A small network was shown many inputs. Here are its activations along a few directions, one row for each input.
Each table varies a few parts of the input and shows all the possible inputs, shuffled.
A made-up example of a description, with smaller parts first: line(4) and (point or ring(11) or (values(3) and ring(8))).
Shared parts are said once, and a part with two or three values counts as separate values.

Other details of the inputs shift rows strongly along two fixed directions, in all tables alike. That doesn't count.

Table:
row 1: [ -3 -39  24  -1  -3 -14  25  28 -37  22  -5  23  33]
row 2: [ 53  23  22 -19 -37   9 -50  17  21  -6  27  26   8]
row 3: [ -4 -40  36  -6  -7 -13  37  16 -24  10 -13  15  28]
row 4: [-16  -4  32  15  -6  31  15  25 -17  13 -15  12  42]
row 5: [  2  14 -26   9  18 -10   1 -17  28 -21  -3 -52 -35]
row 6: [-12 -12  28  20 -11  34  24  14 -13 -10  -4   8  48]
row 7: [-38 -31  18  17  23  31   8   6 -12   8  -5  54  42]
row 8: [ 23  19 -32   2   1 -52   2 -17 -17 -10   8 -25 -24]
row 9: [-14 -47   6  -3 -18 -15  38  37 -25   8  -9  38  20]
row 10: [  1  13 -27   7  15 -12  -1 -15  16 -25   7 -51 -34]
row 11: [  2  45 -18  16  -9  -3   1 -12   8   2   1 -37  -9]
row 12: [-22 -45  14  16  25  27  13  36  -6   0  -3  14  40]
row 13: [ 45  -1  27 -15  -9  27 -32 -20  49 -17  33  43 -19]
row 14: [  0 -43  28   4  -4 -10  43  14 -28 -10   5  15  36]
row 15: [-28 -34  22 -10  26  25  18  34  -9   5 -18  12  28]
row 16: [ 60  11  22 -11 -42  23 -40   5  19 -22  33  17   6]
row 17: [ -8   1  -9 -12   1 -36  37 -15 -24   6 -24 -25  -8]
row 18: [ 23   7 -16  -3 -15 -45  21 -34  -2 -22   4 -41 -29]
row 19: [-40 -33  20  10  11  27   6  -3 -14   0  -4  46  37]
row 20: [-33 -40  15   0  19  10   3  39  -7   8  -7  15  39]
row 21: [-32 -28  23  23  26  39  23   1  -1   6   2  45  34]
row 22: [ -7  28 -39  21  18  -1 -13 -40  12   3   9 -11 -33]
row 23: [ 53 -19  17 -23 -13  13 -43  17  32 -28  37  12 -12]
row 24: [-18  -4  18   3  -8  32   7  26 -26  20 -23  19  48]
row 25: [-49  12 -26  17  21  -6   1 -24  -7  20 -11   3  -3]
row 26: [-26  25 -50   6  -2  -5  -8 -26  19   6  -5   5 -55]
row 27: [-15  17  -5  22 -16   9  23 -21  -2 -14 -18 -39  11]
row 28: [ 40  13  15 -43  -9  15 -58  -5  22   2  22  62 -23]
row 29: [ 60  11  36  -8 -34  30 -24   7  33 -23  23  20  10]
row 30: [-15  -8  18  21  -3  26   7  23 -21   0 -11  21  56]
row 31: [-42 -32  29  10  10  30  23  -5  10  17  -7  37  31]
row 32: [-41   4 -16  24  21  10  21 -36  -2  -3  -5  -8  -7]
row 33: [-41 -26  28  -8  14  35  20  -6  -3  16 -24  42  25]
row 34: [ -8   2 -15   0   3 -47  14   1 -37  16 -14 -14  -5]
row 35: [-15  38 -29  -5  19  -1  -7 -40   7   8  -7  -9 -41]
row 36: [  1 -47  20   4  -9 -11  32  16 -33  -3   6  18  39]
row 37: [ 57  19  39 -21 -41  23 -36   8  30  -9  14  15  -4]
row 38: [-30  -4 -24  10  24  -5  -1  10  -7  13 -17 -36 -11]
row 39: [ 56  16  24 -17 -40  15 -46   6  15 -27  28  22   8]
row 40: [-16  29 -19   4   9  -3  -8 -45  19   8 -10 -18 -44]
row 41: [-43 -25  20   5  17  24  -2   9 -19  26 -15  52  30]
row 42: [-32   1 -30  -3  27  -4   3   7 -11  11 -25 -33 -10]
row 43: [ -4  15 -19  -5  12 -14  -9 -12  22  -6 -13 -52 -42]
row 44: [ 64  18  18  -5 -31  25 -41  12  22 -15  33  22   6]
row 45: [-14  10 -51  -2   0 -14  -9   9  23 -10  -8 -29 -53]
row 46: [-27 -13 -12  11  15  -2  22 -12  10 -20 -15 -48  -8]
row 47: [ 26  13 -21   4  -4 -43  21 -27   0 -15   4 -36 -29]
row 48: [ -6   2 -22  -7   5 -37  24  -4 -37  18 -16 -17  -5]
row 49: [ 41   7  28 -22  -8  23 -43  -8  34   0  32  48 -26]
row 50: [ 54  30  21 -35 -33  15 -53  18  10  -3  11  32   2]
row 51: [ -2  15 -37   3  14 -18 -16  -3  16   2   7 -45 -31]
row 52: [-14  34 -39  -5  14  -3 -18 -37   2  18  -7  -5 -39]
row 53: [-43   9 -24  20  21   6   1 -23 -12  28 -15  -1 -11]
row 54: [ 43  -4  17 -16 -17  23 -44 -17  31 -15  41  45 -16]
row 55: [ 28  15 -34   8  -1 -44   7 -17 -13  -5  14 -29 -26]
row 56: [-28  -2 -28  17  31  -9   2   5  -6  -8 -13 -30  -1]
row 57: [ 56  17  34 -18 -42  20 -31   6  39 -11  24  14   3]
row 58: [ 47  -8  20 -36  -6   3 -59  31  26  -9  22  22 -19]
row 59: [  5  56 -24   0  -6  -1  -4 -17  -3   1 -16 -38 -20]
row 60: [ 18  23 -21 -17   1 -44  17 -16 -19   2  -4 -27 -30]
row 61: [-28 -12   4  14 -27  31  17  37  -9   9 -20  31  33]
row 62: [ -9 -38  21  -4  -3 -25  25  28 -33  14   0  27  43]
row 63: [-20  -4  31  -2 -12  34  21  14 -12   8 -32  10  44]
row 64: [-37   4 -30  -8  29 -12  -3   9 -16   7 -30 -28  -9]
row 65: [-11 -33  27   3   5 -15  41  23 -35  15  -8  14  29]
row 66: [-43  -1 -12  20  14   9  24 -44   7  -5 -14 -14  -9]
row 67: [ 20  13 -27  -5 -10 -54   2 -23 -19 -18   8 -29 -24]
row 68: [ 77  -8  25 -20 -18 -17 -10  11  13 -21  43  27 -10]
row 69: [  5  46 -31  16 -15  -8 -14 -13   4   9   2 -38 -12]
row 70: [-19  27 -15  22  -7   6   0   1 -19  19 -20 -26   8]
row 71: [ 51  -7  29 -30  -4  13 -42  27  36 -13  28  14 -23]
row 72: [ -5  -1 -11   8   4 -41  37  -3 -20   8   2 -24  -2]
row 73: [-34  -6 -15  10  19  -8  19  -2  15   1 -16 -45  -8]
row 74: [-13  27 -13  33   5  12  21  -6  -9  -5  -9 -28  14]
row 75: [ 19  13 -17  -6 -12 -51  18 -23   3  -2   5 -38 -29]
row 76: [ 40   6  24 -19  -9  20 -37  -9  43  -2  43  47 -20]
row 77: [ 22  16 -30  -1  -8 -52   5 -13 -10   8  14 -31 -26]
row 78: [-34   0 -16  -7  24  -2  16  -4   2   0 -33 -41 -14]
row 79: [-28 -39  24   7  22  20  21  37   3   5  -1   8  34]
row 80: [ 67  -1  21 -51 -24 -29 -31  16  -5  -3  22  38 -11]
row 81: [-24  -1 -21  24  35   1  20   3   3 -10  -7 -37  -6]
row 82: [-21  -5  25  11 -10  22  -2  30 -27  18 -22  21  48]
row 83: [ -3  13 -33   0  11 -21 -19 -12   7 -24   1 -44 -29]
row 84: [-40 -31  16  14  14  30  10   6  -5  27   2  45  36]
Each input here is: values(4) and (point or (line(4) and line(5))).
Changing only the values(4) part turns row 66 into row 18. The same change can be made to row 31. Which row results?
> row 75
Change only the values(4) part in row 26. List by row number the other rows that result.
> row 9, row 45, row 61
Change only the values(4) part in row 52. List by row number the other rows that result.
> row 24, row 42, row 48
A walk changes only the line(5) part. It starts at row 27 and steps to row 29. List the rest of the walk in order.
> row 57, row 37, row 63
A walk changes only the line(5) part. It starts at row 35 and steps to row 49. List the rest of the walk in order.
> row 76, row 21, row 32

Table:
row 85: [ 49  24  -6 -12 -23  24 -60   3  52 -17  37  17 -32]
row 86: [ -6 -62  55  -2 -11  28  33  41 -10 -12  -6  29  62]
row 87: [ -6  62 -44  12  -9 -35   4 -38 -12  13 -16 -54 -32]
row 88: [ 54  28  10 -18 -11  27 -61  -4  43 -14  31   9 -28]
row 89: [-36  -4 -25   2  23 -25  29   4 -20  14 -28 -30 -10]
row 90: [-30  28 -24  24   4 -12  25 -20 -37  20 -25 -27  11]
row 91: [-23  50 -50  10   7   1 -15 -35  22  -8 -19 -60 -47]
row 92: [-11 -61  44 -11  12  18  13  48 -25  15  -3  49  52]
row 93: [ 68  31   2 -15 -48  -6 -42  -1  19  -8  36  29 -23]
row 94: [ 52  12   7 -26  -4  -7 -45 -22  26 -15  38  31 -35]
row 95: [-36   0 -32   7  28 -29  14   0 -33  11 -21 -26   0]
row 96: [-26 -64  35   7   6  30  20  22  -5  10  10  75  45]
row 97: [-48  18 -21  22  21  19  15  -9   4   6 -28 -33  -3]
row 98: [ -5 -63  43  14 -11  23  31  48 -13 -10  10  38  63]
row 99: [-47  19 -18  25  20  14   8  -9   1  11 -25 -35   3]
row 100: [-33  32 -28  22   5 -16  19 -19 -41  16 -24 -23  16]
row 101: [-14 -61  48 -15   7  14  16  52 -18  17  -6  47  52]
row 102: [-14  26 -52  -6   9 -44   2 -22  -3   0 -21 -56 -53]
row 103: [ 68  27  18 -33 -50   0 -40  -6  23 -13  20  22 -24]
row 104: [-48  -5 -23   9  20  -8  28 -31  -7   6 -22 -13 -14]
row 105: [ 73   9  18 -25 -25  -8 -22   4  35 -30  32  -9 -26]
row 106: [ 55   7  12 -26  -5  -1 -41 -22  31 -10  40  30 -37]
row 107: [-22   6 -23  25  18 -23  27 -10 -24  -9 -14 -48  11]
row 108: [-17 -67  32  -2   1  14  15  55 -18  11   2  58  48]
row 109: [ 51  31   6 -18 -10  21 -65  -3  38 -19  30  12 -25]
row 110: [-34  27 -21  18  -2 -12  35 -16 -28  17 -33 -28   5]
row 111: [-23   3 -15  22  11 -21  36  -7 -14  -2 -16 -53   7]
row 112: [ 54   6  15 -34 -10   0 -32 -17  40 -13  34  32 -42]
row 113: [-44  -1 -17  15  26 -13  27 -28 -10  16 -15 -15  -8]
row 114: [  1 -58  55   7   2  27  28  40 -17  -4   3  30  67]
Changing only one part turns row 107 into row 109. The same change can be made to row 105. Which row results?
> row 97
What do these inputs look like to the network?
> values(5) and (point or line(5))
Which other rows agree with row 100 in the values(5) part? List them by row number.
> row 87, row 90, row 93, row 103, row 110

Table:
row 115: [ 49  -3   8 -20 -17 -11 -18  24   5 -18  19   1  -6]
row 116: [ 38  14  16 -15 -26   9 -14  -6  16  -8  18  28  -7]
row 117: [ 52   6  14 -27 -29 -17 -14  14  -2  -7  11   9  -8]
row 118: [-30  36 -51  30  16 -16  20 -32  -4  -5 -14 -50 -24]
row 119: [-42  -8  13   3   8  29  10   9 -15  19 -25  28  33]
row 120: [-42 -14   8   7  17  31   4  10   8   3 -20   4  17]
row 121: [-26  28 -38  19  17 -30  22 -23  -1   0 -18 -71 -23]
row 122: [-43 -15   9  11   7  27   2  13 -10  16 -17  27  34]
row 123: [-31 -36  24  17  14  24  26  18 -27   1 -12  19  54]
row 124: [-30 -22  12  17   4  25  12  14 -15  20 -10  22  33]
row 125: [ 32  -3  19 -14  -8  25 -29   7  34  -8  19  11 -17]
row 126: [ 34 -19   9 -24   7  -9 -23   6  16  -9  29  31 -20]
row 127: [-29  41 -55  28  23 -39  21 -26 -14   4 -18 -74 -24]
row 128: [ 22  11   1  -2 -15  -5 -18 -13   1  -7  13   0  -7]
row 129: [ 30  -1  -2 -16 -13 -17  -5  11  10 -16   6 -27 -16]
row 130: [ 16   8   1  -1  -9   8  -6 -10  28 -18  11  -7 -17]
row 131: [-31 -32  26  16   2   6  32  26 -27  17 -12  19  57]
row 132: [ 15 -16  -2 -19  11 -16 -10  -8  22  -8  14   2 -34]
row 133: [ 37  -9  14 -33  -6 -14 -18  -3   8   2  22  39 -22]
row 134: [ 28  22   5 -11 -13 -17  -6  -5   1   3   7  -3  -8]
row 135: [ 33   5  13  -6 -26   8 -20  -1  19 -10  24  28  -4]
row 136: [-31 -29  32  10   3  21  32  11 -35  12 -21  27  54]
row 137: [-29  25 -39  21  17 -19  17 -37  -5  -7 -20 -67 -25]
row 138: [ -1   3 -19   6 -10 -29  13   7 -22   1 -10 -26  -1]
row 139: [ 20  20   1  -8  -9   9 -18  -9   8   9   6   9 -17]
row 140: [-32 -41   8   2  14  -7  22   9 -21  15  -4  31  20]
row 141: [  5  20 -10  -6   6  16 -33  -2  20  -6   6   5 -15]
row 142: [-15  11 -17  16  15  10  -1  -5   0   6  -5 -16  -8]
Changing only one part turns row 122 into row 141. The same change can be made to row 135. Which row results?
> row 118
What do these inputs look like to the network?
> line(4) and (point or line(6))
Which other rows agree with row 119 in the line(4) part? List them by row number.
> row 116, row 117, row 133, row 134, row 136, row 139
A walk changes only the line(6) part. It starts at row 120 and steps to row 125. List the rest of the walk in order.
> row 130, row 137, row 121, row 129
